A small network was shown many inputs. Here are its activations along a few directions, one row for each input.
In each table, some parts of the input vary, and every possible input appears once, in random order.
A made-up example of a description, with smaller parts first: one of 2 separate values, together with either a single point or one of 11 places along a line or (one of 4 places along a line, together with one of 5 places around a ring).
Shared parts are said once, and a part with two or three values counts as separate values.

Rows:
r1: [-32 106  23 -36 -15  17  23  44  23  78   9 -30  60]
r2: [ 56 -74  -9  22  39 -14 -31   7  -1  -2 -31  40 -23]
r3: [-35  51  44  -9  -5 -59   9 -46 -65  -3 -12 -34  83]
r4: [  3 -34 -49   1 -19  34 -13  -3  30 -60  11  33 -43]
r5: [-24  43  48 -42  19  -6  74  -9  17  67  32 -53   9]
r6: [ 43 -70  -1  35  49 -16 -17  -9  15 -14 -22  39 -25]
r7: [ 17 -66   7  -6  22  23 -17   7  64  -3   5  42 -40]
r8: [-39  78  -7 -32 -20  10  76 -22 -14  13  34 -65   7]
r9: [  3 -28 -35  17 -17  39  -1 -20  40 -64  23  30 -37]
r10: [-46 121  -9 -19 -29  19  16  31 -20  40  19 -37  64]
r11: [ 29 -70  -1 -20  11  27 -33  23  48  10  -4  43 -39]
r12: [ 15 -37 -57 -12 -30  37 -28  11  13 -49   3  33 -42]
r13: [ 42 -57 -47  40  -4 -24 -53   8 -50 -19 -26  41 -37]
r14: [ 57 -73 -14  19  25 -11 -38  23 -20  13 -41  53 -36]
r15: [ 10 -52 -48  34 -20   8 -45  15 -26 -61  -8   4 -40]
r16: [ 27 -49 -22  70  22 -24 -19 -39  -6 -49   4  26 -21]
r17: [-49  34  84 -69  -5  -8  23 -15  14  41  -1 -22  72]
r18: [-40  69   4  11  -8 -17  58 -21 -53   1  26 -93   6]
r19: [ 19 -37  -1  -1  -1  38   6 -10  87 -23  11  38 -41]
r20: [ 13 -51 -51  31 -32   9 -53  30 -44 -44 -19  17 -51]
r21: [ 31 -46 -22 -31 -13  37 -21  21  62  -7  -9  41 -47]
r22: [-63  69  28 -60 -44   7  25 -30 -17 -13   3 -34  69]
r23: [ -2 -42 -26  62  -7  10 -18 -16   0 -75  12   1 -35]
r24: [ 19 -42 -14 -17  -2  33  -6   7  78 -19  -1  40 -47]
r25: [-49  56  62 -78 -30   5  32 -18  30  26  -8 -25  66]
r26: [ -3  83  41  10  37 -35  16  31 -41  81  -4 -29  75]
r27: [ 40 -59 -44  43   9 -26 -46  -7 -32 -35 -16  29 -24]
r28: [  4  43  42  -3  48 -45  75 -22 -33  58   8 -53  20]
r29: [ 43 -65  12  50  50 -12  -5 -25  24 -18 -10  37 -20]
r30: [-64  59  40 -17 -33 -20   8 -28 -56 -26  -6 -61  70]
r31: [-20  33  79 -29  24 -49  25 -28 -36  29 -24 -22  84]
r32: [-17 102   8  30  10 -46  -1  13 -67  50   6 -40  74]
r33: [ 31 -69  -6 -23  -2  29 -40  39  28  26 -15  56 -51]
r34: [-32  84  46 -30   9   5  14  46   8  92  17 -26  67]
r35: [-24  64  25 -50  -6   7  83 -10  32  53  23 -56   4]
r36: [ -1 -48 -39  47  -9   5 -30   1  -9 -71   0   3 -41]
r37: [ 33 -46 -27 -33 -26  38 -29  36  43  10 -21  55 -59]
r38: [ 17 -61  21   9  23  28  -6 -10  73  -7  17  39 -33]
r39: [ 28 -55 -35  56  20 -29 -31 -22 -15 -46  -8  28 -26]
r40: [-12  62   9  19  21 -55  58 -40 -62  25  21 -67  19]
r41: [ 18 -37 -61 -15 -42  39 -35  26  -5 -31  -9  46 -55]
r42: [-46 111   3  24 -17  -7  -1  31 -59  27  10 -65  63]
Changing only one part turns r19 into r9. The same change can be made to r24. Which row results? -> r4
Changing only one part turns r42 into r1. The same change can be made to r15. Which row results? -> r21
Describe the family of inputs behind these rows. -> one of 6 places around a ring, together with either one of 3 separate values or one of 4 places along a line
A walk changes only the place on the ring of 6. It starts at r25 and steps to r17. List the rest of the walk in order. -> r31, r3, r30, r22
Change only the place on the ring of 6 in r18. List by row number the other rows that result. -> r5, r8, r28, r35, r40
Change only the place on the line of 4 in r11. List by row number the other rows that result. -> r7, r33, r38

Rows:
r43: [-26  34  26  -9   8 -18  42 -50  -3 -21  15 -32  36]
r44: [ 41 -57   4  25  42 -12  14 -15  14   4   4  19 -45]
r45: [-39  68 -13 -13 -30  26  15  20   2  11  28 -26  16]
r46: [ 27 -63  27  -2  33   7 -27  12  37  17 -16  46 -10]
r47: [-48  44   0 -28 -42  18  25 -10 -20 -19  19 -49  15]
r48: [  8 -48  -5  17   0  -2   6 -47  25 -53   3  21 -25]
r49: [ -2  43  -8  50   6 -47 -20   7 -97   1 -22 -27  45]
r50: [-13 -31 -33  -7 -39  28 -12  -3  12 -60   3   2 -48]
r51: [ 28 -31 -18 -34  -7  32 -22  38  38  18 -17  51 -23]
r52: [ -4  18  64 -20  25 -19   8   9  17  57  -9  -5  47]
r53: [  4  21  33   6  43 -36  49 -20  -5  43   5 -37  15]
r54: [  6  -8 -49  11 -28  45 -23  24  35 -31  11  16 -40]
r55: [-10  48  20 -56 -17  11   6  26  12  64  -5   2  28]
r56: [ 29 -39 -46  59   6 -35 -60   7 -68 -32 -18  20 -11]
Describe the family of inputs behind these rows. -> one of 2 separate values, together with either a single point or one of 6 places around a ring
Changing only the choice among 2 separate values turns r47 into r50. The same change can be made to r45. Which row results? -> r54
Change only the choice among 2 separate values in r52. List by row number the other rows that result. -> r46

Rows:
r57: [ -1  44  -3   3 -10 -27 -33  32 -45  59  -6   6  35]
r58: [ 38 -69  33  41  58 -75 -12 -48 -36 -22 -41   7  15]
r59: [-54  22  11  20 -39  14 -12 -21 -15 -64  11 -31  29]
r60: [ 19 -31  55  64  67 -69  -4 -52 -38 -13 -19   6  48]
r61: [-37  77   9 -39 -15   8  82 -19  18  14  17 -53   9]
r62: [-60  43   1  -4 -44  -2   8 -22 -42 -24  37 -58  20]
r63: [  9  72  -5  10   0 -23   4  49 -50  69 -22 -27  25]
r64: [-18  -9   0 -46 -31  13  17 -29  45 -48 -10   6  -6]
r65: [-15 -13 -52  49 -25  32  -2  -3  10 -64  35 -32 -63]
r66: [-14  86 -40  12 -17 -11  20  22 -78   5   1 -54  31]
r67: [ 17   0 -87  56  -9  22 -27  20 -20 -45  19   3 -44]
r68: [-25  59 -39   5 -27 -14 -18   4 -74  -6  19 -22  41]
r69: [ -2  -3 -49   4 -32  -1 -47   9 -45 -53 -26   5  11]
r70: [ 23 -70   7 -39   6  34 -21  35  38  22  -9  55 -45]
r71: [ 25 -39  -8   4  29  35  -8  49  69  33  17  30 -50]
r72: [ 23  20  49  49  76 -82  51 -36 -69  39 -12 -51  29]
r73: [-49  70   1   3 -34   2  44  -4 -46 -14  18 -88  11]
r74: [  0  -3 -42   9  -6  35  37 -16  69 -37  36   5 -63]
r75: [ 35 -57   8 -45  -2  38   7  -5  61  11  -1  48 -41]
r76: [  0  54  44 -50  15  16  64   5  40  76   5 -34  19]
r77: [ 20 -33  32 -58  -2  20  -1  -4  66  12 -22  25   6]
r78: [ 39 -46 -37   9 -16   7 -53  34 -22   7 -27  56 -42]
r79: [ 13  -8  47  41  66 -87  16 -55 -62  28   6 -19  40]
r80: [ 50 -95   8  53  57 -54  -1 -46 -37 -21 -21  29 -32]
r81: [-34 -18 -11  -5 -49   9 -22 -16 -16 -74  -9 -30  -7]
r82: [-19 -43 -35   8 -48  29 -13 -16 -18 -74  11  -8 -55]
r83: [ -3 -34 -25 -34 -30  32  24 -29  41 -48  11  28 -56]
r84: [-12  44  44 -43  24  10  38  47  15  89  -3 -29  17]
r85: [-47  52  10 -47 -24   2  48 -38  22   5  37 -22  20]
r86: [-21  16  45 -51  14   5   2  30  21  78  14   4  27]
r87: [ -2   5  53 -34   8  25   8  -9  67  22  -1  24  40]
r88: [-14  -6  53 -27  16  20 -20  32  43  33  -9  30  38]
r89: [ -9  28  45 -58   6  11  29 -12  45  67  24  -2  29]
r90: [-40  30  20 -22 -20  18  27 -35  45 -38  10   4  29]
r91: [ 12 -31 -71  15 -32  20 -38   8 -48 -53  -6  27 -39]
r92: [ 55 -66  -9  93  78 -51  11 -30 -10 -11   4   5 -38]
r93: [ 24 -19 -15   0 -16 -14 -63  37 -17   8 -48  33   6]
r94: [  5  21   7  26  -6 -10 -53  33 -20  16 -28  32  44]
r95: [ 43 -15 -51  50   6   7 -41  48   7  16  -2  32 -46]
r96: [  7 -45  31 -51   6  15 -30  37  43  23 -30  32   2]
r97: [ 37 -27  -8  -3  22  40  19   9  90  22  24  24 -47]
r98: [-20  38 -27  29 -22   3 -37   5 -46 -46  -6   4  49]
Changing only one part turns r79 into r58. The same change can be made to r68. Which row results? -> r69
Describe the family of inputs behind these rows. -> one of 6 places along a line, together with either a single point or one of 6 places around a ring
Change only the place on the ring of 6 in r94. List by row number the other rows that result. -> r59, r87, r88, r90, r98
Which other rows agree with r61 in the place on the line of 6? List them by row number. -> r63, r66, r72, r73, r76, r84
